Each row below holds a small network's activations on one input, seen along a few directions.
Each table varies a few parts of the input and shows all the possible inputs, shuffled.
A made-up example of a description, with smaller parts first: one of 4 places along a line, together with either a single point or one of 9 places around a ring or (one of 3 separate values, together with one of 8 places around a ring).
Shared parts are said once, and a part with two or three values counts as separate values.

Other details of the inputs shift rows strongly along three fixed directions, in all tables alike. That doesn't count.

Rows:
r1: [ 17 -14 -23 -12  -3  36  35   1  17 -41 -21  46]
r2: [ -1 -22  48  24   6  42 -31  -1   2 -12  16  11]
r3: [  6 -18  18 -25 -23   2   0  22  28  -5 -13 -11]
r4: [ 27  22 -44 -23 -17 -17  31   2  14 -21 -31   1]
r5: [ -7  -1   4 -10 -16 -16 -11   6   6  14  -2 -20]
r6: [  5 -19  26 -11 -10  13   4  12  20   2   2  -2]
r7: [ -5  21 -32 -10  10 -38  17  -2 -16  19  -3  -9]
r8: [  2   8 -10  10  15   2  -5  -3 -16 -10  -2  13]
r9: [ -5   9  -1  24  30  13  -1 -15 -23  -2  14  16]
r10: [ 16 -11  29   1 -25  -4  -9   7  23   2   4 -24]
r11: [-11  16 -17  -7   4 -29  -4   1  -9  14  -3 -19]
r12: [ -9  12 -25  25  29  10  -3 -18 -26 -18   6  25]
r13: [ -9  15  -6  17  19  -6 -13  -9 -21   5   8  -2]
r14: [ 13  22 -23   0 -11 -19   7  -9   2  -3  -9 -13]
r15: [-12  -1   1 -10 -12 -18 -11   4   4  13  -1 -21]
r16: [  4   2  -6 -18  -1 -16  13  10   4  10  -9  -6]
r17: [ 0  6 -6  5  2  4 -7 -4 -7 -4 -3  4]
r18: [-18  25 -38  17  18 -35  -6 -15 -34  14   7  -4]
r19: [ -1  11 -21 -12  -1 -14  14  -3  -3   9  -6  -2]
r20: [ 18 -14 -24 -19  -2  29  39   6  19 -39 -23  42]
r21: [-11  -1  -4   6  -3  -7 -13  -5  -7   4   4  -4]
r22: [  2   6  -9   1   9  11  -2  -3  -6 -12  -4  10]
r23: [ -8   1   1  31  22  23  -1 -21 -19  -7  19  21]
r24: [ -5 -13  22  19   2  12 -19   0  -3  -1  14   3]
r25: [ -8   2  -8  -6  -1 -19  -4   5  -2   5  -2 -10]
r26: [-12  10  -5  16  10  -4 -13 -10 -17   5   8  -3]
r27: [ -4   6 -15  14  12   6   9 -14 -13  -2   6  16]
r28: [  7   4 -11  -4  12   6  19   1  -1  -8  -5  14]
r29: [  0 -15  28  11  -8  16 -20   5   5   0   7  -1]
r30: [  0 -14  31   8  -7  26 -20   2   7  -5   6   0]
r31: [ 10   9 -20 -17  -1  10   9   3   3 -22 -24  14]
r32: [  1  -5   8 -10  -4 -12   6   9   7  15   1 -11]
r33: [ 21  -4 -14 -15   0  30  19  10  14 -39 -25  32]
r34: [ -5 -21  18   9  -6  22  -2  -5   8  -4  11  11]
r35: [  0  -6  15  -6 -11  -4 -16   9   4   6  -3 -10]
r36: [  0  -6   8 -15 -13 -13   5  10  11  17  -2 -14]
r37: [ -9  16  -8  13  24 -19   0  -8 -24  17  12  -4]
r38: [ 24  16 -23   8  -1  19  16 -14   4 -35 -13  18]
r39: [ -2   0   9 -18  -9 -11   2   8   9  16  -5 -17]
r40: [  5   7 -17  16  22  25  11 -16 -17 -19   0  35]
r41: [ -4 -14  35  31  17  34 -13  -9  -6  -2  24  13]
r42: [  6   8  14  29   4   3 -15 -14  -4  -2  16 -12]
r43: [ 19 -20   5 -31 -24  22  23  17  32 -17 -20  15]
r44: [ -9   7 -13 -15  -9 -39   9   5   0  29  -1 -23]
r45: [  1 -20  12  -4 -11  11  -6   9  13 -10  -2   5]
r46: [ -8  16 -14   3   2 -18 -11  -6 -16  13   2 -10]
r47: [ -2  -3   9   0  -9  -5 -14   4   0   8   3  -9]
r48: [ -8  13  -6 -12  -7 -24 -10   3  -4  18  -3 -24]
r49: [-12   9  -6  18  21  -6   2 -13 -18  11  16   0]
r50: [-13 -12  18  -1  -5 -17  -3   5   6  22  14 -19]
r51: [ -7  16 -25   2  18 -21  17  -6 -15   9   2   1]
r52: [ -1 -19  14  -6  -5  16   7   4  16  -6   2   5]
r53: [ -9  -7  26   4  -5  -1 -11  -1   2  21  16 -17]
r54: [ -8   9   0  30  23  -1 -17 -11 -28   2  16   6]
r55: [ -2  -5  -1 -24 -14 -29  12  14  14  20  -4 -21]
r56: [  8  -5  -2  -7  -3  18  14   0   8 -10  -8  15]
r57: [ -1  -2  14  -3   0  -5 -14   8   0   4   0 -10]
r58: [ -2 -15  34 -15 -25  -3 -24  15  17  15  -2 -25]
r59: [  2   7 -11 -23 -11 -27   1  13   4  11 -12 -18]
r60: [  7  13   5  38  13   0 -11 -18 -15  -5  19  -3]
r61: [-12 -19  29  33  11  32 -14 -15  -6  -3  27  14]
r62: [  5  24 -44 -23  10 -18  32  -1  -5  -3 -19   6]
r63: [  1 -17  27 -11 -15   0  -5  12  15  14   2 -11]
r64: [  6   0 -18 -11  -8   2   9   5   6 -15 -16  11]
r65: [  1 -13  27 -11 -15   0 -14  15  15   7   1 -17]
r66: [  9 -12  13 -17 -13  20  12   9  22  -7  -9   4]
Description of these inputs: one of 6 places around a ring, together with either a single point or (one of 2 separate values, together with one of 5 places along a line).
Question: Changing only the place on the ring of 6 turns r45 into r18. The same change can be made to r55. Which row results?
Answer: r44
Question: Changing only the place on the ring of 6 turns r59 into r22. The same change can be made to r32. Which row results?
Answer: r41
Question: Which other rows does r57 become when the choice among 2 separate values takes its other values? List them by row number.
Answer: r37
Question: Which other rows does r10 become when the place on the ring of 6 takes its other values? List them by row number.
Answer: r4, r14, r38, r42, r60
Question: Which other rows agree with r21 in the place on the ring of 6? List them by row number.
Answer: r5, r14, r17, r19, r27, r34, r40, r46, r56, r58

Rows:
r67: [  6   1  -1 -23  -7 -26  20  15  15  15 -15 -21]
r68: [ 16 -26   0 -16 -22  43   4  14  27 -29 -19  32]
r69: [ -6  -2   1  26  10  -5   0 -14 -19   6  18   1]
r70: [-12  32 -57 -35  -2 -49  47  -6   1  24 -14 -21]
r71: [-11  32 -12  50  18  -3 -23 -38 -24  -7  24 -13]
r72: [ -5  -2  21   0  14  10 -21   7  -8  11   8  -5]
r73: [ 11   6  -1 -32  -3 -30  13  27  15   9  -7 -23]
r74: [ -6  20   0  34  46  -4  -4 -18 -35  17  31   4]
r75: [  2   4 -24 -15  -7 -38  14   3  -1   3  -4 -12]
r76: [  9  12 -11  -1  26  42  10  -2 -15 -22  -8  37]
r77: [ -7   6 -26 -25  -8 -26   1  -1  -5  10 -13  -9]
r78: [ 10  26  24  30   7  -1 -34  -9 -13   7  18 -30]
r79: [-20  27 -61 -39  -3 -57  15   9  -2   7 -23 -23]
r80: [ 21 -17  11 -29  -4  38   3  30  23 -38 -23  23]
r81: [  1 -32  46 -25 -20  16 -17  20  30   7 -10 -13]
r82: [  5  -2 -12 -14 -24 -25  17  17  16  17  -8 -18]
r83: [-23 -23  40 -11 -22  15 -18   6  22  19  13 -20]
r84: [-10  -3 -24   8  19  36   9 -16  -4 -31  -4  37]
r85: [-11  -1 -23  13  17  36   9 -10  -7 -34  -6  35]
r86: [ 18   8 -11  12  30  31  24   0  -9 -27  -2  33]
r87: [  8  23 -13 -27   8 -20  27   8  -1  22  -3 -15]
r88: [ 16 -19  14 -28  -9  47  14  12  25 -27 -27  29]
r89: [ 29  17 -23  30  -5  32  -4 -17  -1 -42  -6  24]
r90: [-13  13  -6  37  25  -5   0 -33 -38  18  34   7]
r91: [ 14 -11  42   7 -38   5 -34  -3  22  -2   8 -36]
r92: [  4 -24  47 -25 -19  19 -18  35  26   6  -8 -19]
r93: [ -5  -4   0  21  12  -4   0 -21 -16   9  21   4]
r94: [  4   0 -15   9  16  30   2 -14 -13 -30 -13  45]
r95: [ 24 -14  50  -6 -45  11 -25   8  38 -10 -10 -27]
r96: [ 0 -4 27  9 10  7  5 -7 -1 18 15 -3]
r97: [-21  -6  14  23   4  -5 -30  -8 -23  15  18 -10]
r98: [ -4   1   6  26  13 -15  -7  -9 -16   1  15   7]
r99: [-18  12 -17  43  22 -10 -31 -11 -39   5  24  10]
r100: [ 21 -15 -15   1  -6  33  27   1  17 -26  -8  37]
r101: [ -3   7  -2  -6  -8 -38   9   4  -2  23  -5 -20]
r102: [  4  -1 -25  20   8  33   2  -2 -12 -28  -7  40]
r103: [-18  -3  -2  25  15  -8  -1 -11  -9  -2  24  -1]
r104: [ -3  21 -25   1  25 -34  17 -12 -18  20   1  -8]
r105: [ -8  -3  23  27  21 -17 -15  -4 -14  14  25 -11]
r106: [ -9 -26  45  -5 -22  -4 -35  18  12   7   3 -15]
r107: [ 21  13 -36 -26  -2   4  49  -4   7 -19 -29  32]
r108: [ -1 -14  11  24  -5  -5 -11   4   0   4  21  -1]
r109: [  7 -16  10  -8   4  25  -6  13   9 -29 -15  21]
r110: [ -9  -5 -11 -25 -12 -21  24   3  23  14  -4 -19]
r111: [  6  -1  -3 -24 -15 -28  17   5  15  16 -13 -12]
r112: [ -6  34 -61 -37 -14 -49  19   9  -8  26 -23 -15]
r113: [-14  -3  -3  17   9  -6 -25  -8 -23  -4  13   4]
r114: [-10 -24  46  -3 -23   3 -29  15  12  14   0 -16]
r115: [  1 -24  40   3 -28   8  -5   8  21  28  21 -15]
r116: [-18   0  21  22  18  -5 -27  -2 -21  18  11 -12]
r117: [-19   2  23  18   5  -3 -26 -13 -22  23  16  -3]
r118: [  5 -17   6 -11 -11  38   2  -3   8 -20  -8  25]
r119: [ 21  21   0 -19 -23 -25  -5   5  20   1 -23 -39]
r120: [  5   7 -46 -19   1   4  50   0  14 -27 -24  20]
Question: What is each input in this table made of?
Answer: one of 6 places along a line, together with either a single point or (one of 2 separate values, together with one of 4 places along a line)
Question: Changing only the place on the line of 6 turns r119 into r71. The same change can be made to r96. Which row results?
Answer: r70
Question: Changing only the place on the line of 6 turns r88 into r118. The same change can be made to r67. Which row results?
Answer: r69
Question: Which other rows does r74 become when the choice among 2 separate values takes its other values? List them by row number.
Answer: r72
Question: Which other rows does r79 become when the place on the line of 6 takes its other values? List them by row number.
Answer: r80, r99, r106, r109, r113
Question: Which other rows agree with r100 in the place on the line of 6? List them by row number.
Answer: r68, r82, r89, r99, r102, r108, r112, r115
Question: Which other rows does r75 become when the place on the line of 6 takes its other values? List them by row number.
Answer: r73, r98, r103, r105, r108
